Each row below holds a small network's activations on one input, seen along a few directions.
In each table, some parts of the input vary, and every possible input appears once, in random order.
A made-up example of a description, with smaller parts first: values(3) and (point or line(9) or (line(6) and ring(8))).
Shared parts are said once, and a part with two or three values counts as separate values.
In the rows, 128 means zero.

Other details of the inputs shift rows strongly along two fixed directions, in all tables alike. That doesn't count.

Table:
x1: [129 155 138 128 144 115 122 160 121 146 119]
x2: [141  97 126 114 117 140 141  97 156 105 111]
x3: [155 120 126 128 103  72 128 172 145 165 144]
x4: [154 123 104 126 121 131 130  99 151 117 146]
x5: [ 79 161 149 128 157 162 105 148  90 137 113]
x6: [160 149 113 133 132  62 121 144 131 153 159]
x7: [120 163 146 132 135  73 130 167 114 149 138]
x8: [115 131 138 118 137 162 121 114 115 119 100]
x9: [112 139 145 137 150 172 108  79 110 122 121]
x10: [136 108 121 127 119 105 124 152 150 138 139]
x11: [156 106 114 136 124 155 131  78 152 100 141]
x12: [120 152 132 133 141 140 130 145 114 132 114]
x13: [ 74 146 156 131 147 165 122 144  76 156 115]
x14: [157 132 124 132 126  57 143 161 143 144 138]
x15: [ 93 153 148 125 158 166 123 129  82 130 101]
x16: [ 78 169 160 133 164 156 121 136 100 145 102]
x17: [166 150 127 147 136  69 113 145 146 152 160]
x18: [158  56 101 108  95 168 164  62 172  68 112]
x19: [ 71 174 157 138 146 152 128 132  83 131 111]
x20: [ 86 117 131 132 136 183 126 118 115 119 115]
x21: [107 143 133 122 145 172 109  82 112 124 119]
x22: [125 178 123 147 142  91 117 144 103 159 144]
x23: [123 151 145 125 129 101 128 152 135 137 134]
x24: [179  84  90 120  90  89 142 136 164 102 144]
x25: [ 80 167 155 133 145 162 130 129 102 125 114]
x26: [124 132 129 136 117 119 134 163 125 156 137]
x27: [113  88 123 119 123 156 131 111 126 112 123]
x28: [163 127 127 122 103  57 134 151 163 133 144]
x29: [114  96 127 120 119 153 121 113 135 119 118]
x30: [176 134 108 125 121  72 121 135 163 142 161]
x31: [112 131 131 123 139 134 119 142 103 124 123]
x32: [160  46 101  92  92 176 134  70 173  65 117]
x33: [ 79 140 145 136 134 175 129 134  82 147 111]
x34: [172  61 100 122 102 179 144  35 164  67 134]
x35: [173 136 120 146 131  61 123 137 137 145 162]
x36: [135  79 124 108 105 171 137 108 151 117 125]
x37: [137 148 123 136 129 102 133 156 115 138 121]
x38: [141 112 110 140 109  80 134 161 139 140 143]
x39: [154 128 107 132 115  83 128 169 146 130 145]
x40: [ 95 136 140 130 144 179 140 106 119 113 103]
Description of these inputs: ring(5) and (values(2) or line(6)).
- Changing only the ring(5) part turns x22 into x30. The same change can be made to x24. Which row results? => x5
- Changing only the ring(5) part turns x37 into x1. The same change can be made to x38. Which row results? => x10
- Which other rows does x11 become when the ring(5) part takes its other values? List them by row number. => x9, x17, x34, x35
- Which other rows does x9 become when the values(2) part takes its other values? List them by row number. => x21
- Which other rows does x11 become when the values(2) part takes its other values? List them by row number. => x4
- Which other rows does x19 become when the ring(5) part takes its other values? List them by row number. => x7, x23, x25, x28
